A small network was shown many inputs. Here are its activations along a few directions, one row for each input.
Each table varies a few parts of the input and shows all the possible inputs, shuffled.
A made-up example of a description, with smaller parts first: one of 8 places around a ring, together with either a single point or one of 11 places around a ring or (one of 2 separate values, together with one of 6 places along a line).
Shared parts are said once, and a part with two or three values counts as separate values.

Other details of the inputs shift rows strongly along two fixed directions, in all tables alike. That doesn't count.

A family of inputs:
row 1: 21 33 5 -3 11 6 -17 8 -5 2 39 -3 -4
row 2: -35 -16 32 16 -4 26 12 11 -17 19 16 -29 26
row 3: -39 -35 4 7 -1 14 22 -1 8 15 -53 2 21
row 4: 20 35 0 0 22 18 -36 26 5 -1 22 6 -2
row 5: 19 3 -33 -21 5 -28 0 -22 10 -13 -13 25 -21
row 6: 13 27 8 2 10 11 -24 14 -7 -5 50 -10 -4
row 7: 18 28 7 4 9 11 -28 17 -8 -1 49 -16 2
row 8: 21 11 -34 -20 -2 -26 1 -25 11 -8 -17 22 -26
row 9: 14 32 -3 13 23 20 -21 24 3 -13 23 -2 -15
row 10: 11 30 6 1 3 10 -20 7 -5 -2 42 -7 -12
row 11: 24 21 13 5 -2 4 -25 17 -2 -9 35 -4 -1
row 12: -23 -6 29 12 -2 23 16 7 -14 23 12 -24 24
row 13: -24 -41 -9 -5 -9 -13 33 -20 3 8 -42 3 9
row 14: -21 -35 -12 -9 -8 -13 32 -23 3 5 -41 7 4
row 15: 16 34 -2 0 -2 6 -18 6 -1 4 35 -3 -14
row 16: 26 26 8 -3 14 -1 -24 13 -8 -2 37 -3 -1
row 17: 28 0 -28 -12 -11 -30 -9 -17 13 -21 -21 23 -18
row 18: 14 10 -36 -17 -7 -26 -3 -25 11 -12 -14 20 -29
row 19: 27 23 15 -2 6 6 -21 18 -10 -2 34 -4 4
row 20: -28 -18 35 17 -3 15 6 14 -13 11 15 -24 24
row 21: -23 -7 27 10 -3 18 13 4 -11 20 11 -14 11
row 22: -18 -17 43 15 -7 26 12 19 -19 21 8 -28 34
row 23: -47 -37 5 15 -5 15 18 0 8 9 -45 5 18
row 24: -32 -42 -9 -1 -13 -17 28 -19 8 -2 -34 6 5
row 25: -23 -37 2 -1 -13 -14 22 -14 5 -6 -32 3 7
row 26: 27 -1 -26 -21 1 -31 -4 -18 11 -18 -19 23 -17
row 27: -7 -34 0 -2 -16 -11 23 -14 1 3 -41 6 9
row 28: 18 39 -4 8 18 22 -41 23 3 -4 26 0 -1
row 29: -15 -37 1 -6 -11 -11 27 -15 0 3 -41 1 11
row 30: -25 -41 -8 -5 -7 -17 31 -20 6 5 -38 8 6
row 31: 31 -2 -23 -15 -6 -29 -5 -16 10 -16 -20 27 -16
row 32: 13 31 1 1 -1 6 -16 7 0 0 37 0 -15
row 33: -36 -36 0 12 4 11 37 -2 7 8 -58 -4 8
row 34: -31 -21 44 19 -7 27 10 17 -17 17 12 -34 33
row 35: 18 9 -36 -9 18 -13 -1 -4 19 -19 -32 25 -29
row 36: 26 2 -31 -20 3 -31 -2 -18 7 -13 -19 19 -14
row 37: 12 8 -34 -16 -4 -28 0 -24 14 -19 -10 24 -24
row 38: 20 11 -34 -18 -7 -24 4 -21 13 -4 -16 24 -26
row 39: -31 -20 49 23 -11 31 10 22 -20 19 14 -34 36
row 40: 21 32 -2 -4 4 1 -15 4 0 4 31 5 -16
row 41: 17 25 10 3 7 5 -26 15 -10 -2 38 -14 3
row 42: 18 21 16 3 0 7 -23 19 -7 -8 38 -9 3
row 43: -51 -19 41 39 8 52 20 30 -15 21 -3 -38 29
row 44: 14 10 -36 -16 -5 -27 -1 -25 12 -15 -13 20 -22
Each input here is: one of 4 places along a line, together with either one of 2 separate values or one of 9 places along a line.
Q: Changing only the place on the line of 4 turns row 14 into row 2. The same change can be made to row 29. Which row results?
A: row 34
Q: Which other rows agree with row 1 in the place on the line of 4? List them by row number.
A: row 4, row 5, row 16, row 19, row 21, row 26, row 30, row 31, row 35, row 40
Q: Change only the choice among 2 separate values in row 23. List by row number the other rows that result.
A: row 9

A family of inputs:
row 45: -17 -22 -1 5 -3 -2 11 -2 4 -5 -25 3 6
row 46: 6 -7 -25 -9 -1 -18 -1 -11 14 -17 -30 20 -13
row 47: -15 1 22 14 11 27 4 17 -9 15 10 -19 15
row 48: 25 36 -3 -5 5 2 -22 6 -2 0 36 0 -11
row 49: -45 -38 27 14 -18 11 29 -4 -8 15 -14 -17 22
row 50: -21 -24 1 5 -1 -1 10 -1 3 -4 -24 0 8
row 51: -7 -18 -16 -3 -4 -12 9 -11 11 -7 -37 17 -5
row 52: -5 15 29 12 0 25 -10 17 -13 16 41 -20 12
row 53: 5 -2 -27 -15 0 -22 13 -23 9 -5 -19 17 -18
row 54: -10 -17 -15 -3 -3 -8 11 -10 11 -3 -37 15 -2
row 55: 5 -2 -27 -13 -4 -23 11 -22 9 -5 -20 18 -19
row 56: 28 23 -17 -9 0 -16 -20 -4 3 -17 24 8 -18
row 57: 17 20 -4 -3 2 -6 -21 4 -1 -11 32 -2 -9
row 58: 7 15 8 1 -3 4 -11 5 -4 1 26 -4 -3
row 59: 28 11 23 1 8 10 -19 23 -11 2 25 -13 17
row 60: 6 -29 -2 -15 -16 -27 17 -21 -4 -1 -25 6 8
row 61: 23 28 -9 -1 14 5 -20 10 2 -5 15 3 -12
row 62: -34 -25 15 12 0 19 25 3 -4 16 -24 -12 17
row 63: -27 -2 43 25 4 43 2 29 -15 24 18 -30 30
row 64: 34 37 -22 -15 10 -10 -19 -5 3 -9 26 10 -24
Q: What do these inputs look like to the network?
A: one of 2 separate values, together with either a single point or one of 9 places along a line
Q: Changing only the choice among 2 separate values turns row 63 into row 48. The same change can be made to row 62. Which row results?
A: row 64
Q: Change only the choice among 2 separate values in row 49. List by row number the other rows that result.
A: row 46
Q: Change only the choice among 2 separate values in row 52. List by row number the other rows that result.
A: row 54
